Each row below holds a small network's activations on one input, seen along a few directions.
In each table, some parts of the input vary, and every possible input appears once, in random order.
Descriptions start from the smaller parts, as in this example, which fits no table here: one of 5 places around a ring, together with either a single point or one of 9 places along a line or (one of 3 separate values, together with one of 6 places along a line).
Shared parts are said once, and a part with two or three values counts as separate values.

Rows:
r1: 31,23,-45,59,5,-18,-9,49,20,27,-4,38,28,13,-42
r2: 1,3,-16,-25,-13,37,8,6,17,14,7,-13,-43,31,-10
r3: 3,2,-19,-24,-13,38,7,9,16,15,8,-14,-40,30,-10
r4: -6,11,8,19,11,-1,-6,4,34,45,-7,-17,6,25,-38
r5: 7,3,-24,-24,-13,38,6,14,13,16,10,-15,-33,29,-10
r6: 5,3,-21,-24,-13,38,6,11,14,15,9,-14,-36,30,-10
r7: -14,2,40,22,23,-33,-8,-20,2,21,-10,-3,33,-5,-7
r8: -1,3,-13,-25,-13,37,8,3,18,14,5,-13,-47,32,-10
r9: -7,-14,-9,-37,-19,22,15,-10,-12,-33,6,-6,-34,-9,27
r10: -8,11,11,19,11,-2,-5,2,35,44,-8,-17,2,26,-38
r11: -8,-10,26,-12,6,-14,-3,-22,-23,-36,-2,1,8,-31,31
r12: 36,-2,-71,12,-31,3,7,40,-33,-52,13,48,0,-18,22
r13: -10,11,14,19,11,-2,-5,-1,36,44,-9,-16,-1,27,-37
r14: -3,-15,-14,-36,-19,23,14,-5,-15,-32,8,-7,-27,-11,27
r15: -18,3,45,22,22,-33,-6,-24,5,20,-13,-2,26,-3,-6
r16: 9,3,-27,-24,-13,39,5,16,11,16,12,-15,-29,28,-10
r17: -10,-9,28,-12,6,-14,-2,-24,-22,-36,-3,1,4,-30,31
r18: -2,-11,18,-11,6,-13,-5,-15,-28,-35,2,0,18,-34,29
r19: -12,-9,30,-12,6,-15,-1,-27,-20,-36,-4,2,1,-28,32
r20: -12,2,38,22,23,-32,-9,-18,1,22,-9,-3,37,-6,-7
r21: -8,2,33,23,23,-31,-10,-13,-2,23,-7,-4,43,-9,-8
r22: -10,2,35,23,23,-32,-9,-15,0,22,-8,-3,40,-8,-7
r23: -4,-10,21,-11,6,-13,-4,-17,-26,-35,1,0,14,-33,30
r24: 32,2,-31,32,-9,-32,-10,23,-44,-53,0,56,35,-40,25
r25: -5,-14,-11,-37,-19,22,14,-7,-13,-32,7,-6,-31,-10,27
r26: -2,11,3,19,11,0,-7,8,31,46,-5,-18,13,23,-39
r27: 41,16,-78,22,-23,19,2,60,-2,-6,15,43,-10,20,-13
r28: -6,-10,23,-11,6,-14,-3,-19,-25,-36,-1,0,11,-32,30
r29: 1,-15,-19,-35,-19,24,13,0,-18,-32,11,-8,-20,-13,26
r30: 24,14,-17,61,14,-49,-14,25,-17,5,-10,51,57,-20,-10
r31: -4,11,6,19,11,-1,-6,6,32,45,-6,-17,9,24,-38
r32: -12,11,16,19,11,-2,-4,-3,38,43,-10,-16,-4,28,-37
r33: -16,2,42,22,22,-33,-7,-22,4,21,-11,-2,30,-4,-6
r34: -9,-14,-6,-37,-19,22,16,-13,-10,-33,5,-5,-37,-8,28
r35: -1,-15,-17,-36,-19,23,13,-2,-16,-32,9,-7,-24,-12,27
Question: What is each input in this table made of?
Answer: one of 5 places around a ring, together with either a single point or one of 6 places along a line
Question: Changing only the place on the ring of 5 turns r23 into r35. The same change can be made to r18. Which row results?
Answer: r29
Question: List by row number the other rows that have the place on the ring of 5 in common with r4.
Answer: r1, r10, r13, r26, r31, r32

Rows:
r36: -4,-12,-22,-9,4,6,14,12,17,27,0,-23,13,-14,-16
r37: -1,-19,-19,-32,-24,2,4,-12,-41,-74,11,16,-4,-42,49
r38: 2,1,6,11,21,-25,-9,1,-5,-13,-18,10,22,-41,-2
r39: 9,-22,-38,-54,-27,37,20,13,-28,-44,23,-31,-22,-17,26
r40: -10,-8,1,17,15,-31,14,-3,-1,-3,-9,15,24,-36,5
r41: 12,10,29,-3,21,4,-16,-8,-16,17,16,5,7,25,2
r42: -12,-13,12,23,-9,-33,14,-9,-11,1,-10,10,33,-17,5
r43: -25,-7,10,0,9,-9,17,-14,31,11,-15,0,-26,-5,-10
r44: -2,5,-25,23,-20,-10,16,13,12,13,-4,24,3,24,-13
r45: -10,-5,17,30,-3,-29,-4,-12,-17,-6,1,-2,34,-4,11
r46: -9,-12,-6,-46,-35,27,16,-23,-5,-58,2,-9,-60,-12,37
r47: 6,8,20,17,20,-20,-21,2,-6,-23,-1,3,25,-28,3
r48: 8,-14,-8,-57,-11,31,11,6,-46,-27,17,20,-36,1,58
r49: 9,16,7,-18,32,4,-5,1,-6,27,-12,15,0,-3,4
r50: -32,-8,19,7,-9,-8,19,-20,23,13,-9,-4,-15,11,-10
r51: -24,-4,23,15,-12,-6,-1,-24,12,9,-7,-18,-15,23,-8
r52: 10,-3,24,24,5,-25,-22,-9,-13,-20,-1,-2,33,-8,5
r53: 5,1,-18,-15,16,16,-2,17,17,12,-8,-27,15,-16,-18
r54: 13,20,25,-10,30,8,-17,2,-11,18,8,8,-1,6,2
r55: -8,3,31,9,2,0,-14,-19,20,-8,-6,-19,-14,22,-8
r56: -11,2,15,-6,14,-3,-3,-8,26,0,-27,-6,-28,-11,-18
r57: 20,-11,-49,-16,-37,39,14,15,-26,-54,17,27,-45,-4,29
r58: 13,3,0,-7,7,19,-19,17,11,8,6,-32,14,-8,-20
r59: -1,3,4,-14,20,-5,12,-4,-6,41,-4,21,-1,0,4
r60: 3,5,-31,18,-1,-9,13,20,18,13,-4,29,-11,4,-16
r61: -4,9,31,2,8,2,-16,-9,23,-7,-13,-14,-26,-1,-15
r62: 17,16,-27,14,6,0,-4,25,16,1,-15,23,-10,-1,-18
r63: -13,-10,-14,-4,-12,7,17,5,12,28,8,-26,27,5,-12
r64: 2,12,-20,32,-19,-8,-4,9,3,8,3,9,2,36,-9
r65: 9,-3,1,-2,0,16,-19,5,9,7,15,-35,26,13,-13
r66: 21,15,-10,28,-8,-1,-18,14,9,-7,4,10,0,32,-13
r67: -2,5,18,1,5,-3,-3,-14,-23,33,11,5,10,28,3
r68: -8,0,13,-7,3,-5,16,-10,-15,40,3,18,10,17,1
r69: -11,-7,-6,4,-10,9,-5,2,2,23,19,-35,25,15,-11
r70: 25,24,-13,23,0,4,-17,24,15,-6,-2,14,-8,9,-15
Question: What is each input in this table made of?
Answer: one of 5 separate values, together with either a single point or one of 6 places around a ring
Question: List by row number the other rows that have the choice among 5 separate values in common with r51.
Answer: r43, r46, r50, r55, r56, r61
Question: Change only the choice among 5 separate values in r53. List by row number the other rows that result.
Answer: r38, r49, r56, r62

Rows:
r71: 7,-14,-20,-28,-19,13,9,1,-31,-52,10,11,-16,-25,38
r72: 4,-14,-18,-37,-21,23,11,-3,-25,-46,11,2,-29,-16,36
r73: 7,-14,-19,-30,-19,15,9,0,-30,-51,10,9,-19,-23,38
r74: -6,12,26,38,24,-30,-13,-3,20,41,-12,-1,34,9,-30
r75: 5,-14,-18,-35,-20,20,10,-2,-26,-48,10,5,-25,-18,37
r76: 3,-14,-18,-38,-21,24,12,-3,-24,-45,11,1,-30,-14,35
r77: -7,12,26,36,24,-27,-12,-4,22,42,-12,-4,32,11,-32
r78: -5,12,26,40,24,-31,-13,-3,19,40,-12,0,36,8,-30
r79: 13,-4,-61,-52,-42,72,22,25,12,-15,19,-10,-80,34,3
r80: -4,13,24,43,25,-35,-13,-2,16,38,-13,5,40,5,-29
r81: -5,12,25,41,24,-32,-13,-2,18,39,-12,2,37,7,-30
r82: -8,12,26,33,23,-24,-11,-4,24,45,-12,-7,29,13,-33
r83: 6,-14,-19,-31,-20,16,9,-1,-29,-50,10,8,-21,-22,38
r84: 4,-14,-18,-36,-20,21,11,-2,-26,-47,10,4,-27,-17,36
r85: 7,-14,-20,-29,-19,14,9,0,-30,-51,10,10,-18,-24,38
r86: 6,-14,-18,-33,-20,18,10,-1,-28,-49,10,7,-22,-20,37
r87: -9,11,26,31,22,-21,-10,-4,26,47,-11,-10,25,16,-34
r88: -4,13,25,42,24,-33,-13,-2,17,39,-12,3,38,6,-29
r89: -7,12,26,35,23,-25,-12,-4,23,43,-12,-5,30,12,-32
r90: -6,12,26,37,24,-28,-12,-3,21,42,-12,-2,33,10,-31
r91: 2,-14,-18,-39,-22,25,12,-3,-23,-44,11,0,-32,-13,35
r92: 2,21,-18,15,4,28,-2,25,58,82,0,-25,-17,64,-66
r93: -9,12,26,32,22,-22,-11,-4,25,46,-11,-8,27,15,-33
r94: 5,-14,-18,-34,-20,19,10,-1,-27,-48,10,6,-24,-19,37
Question: Changing only one part turns r85 into r88. The same change can be made to r86. Which row results?
Answer: r74
Question: What is each input in this table made of?
Answer: one of 2 separate values, together with either a single point or one of 11 places along a line
Question: Change only the choice among 2 separate values in r84. List by row number the other rows that result.
Answer: r89
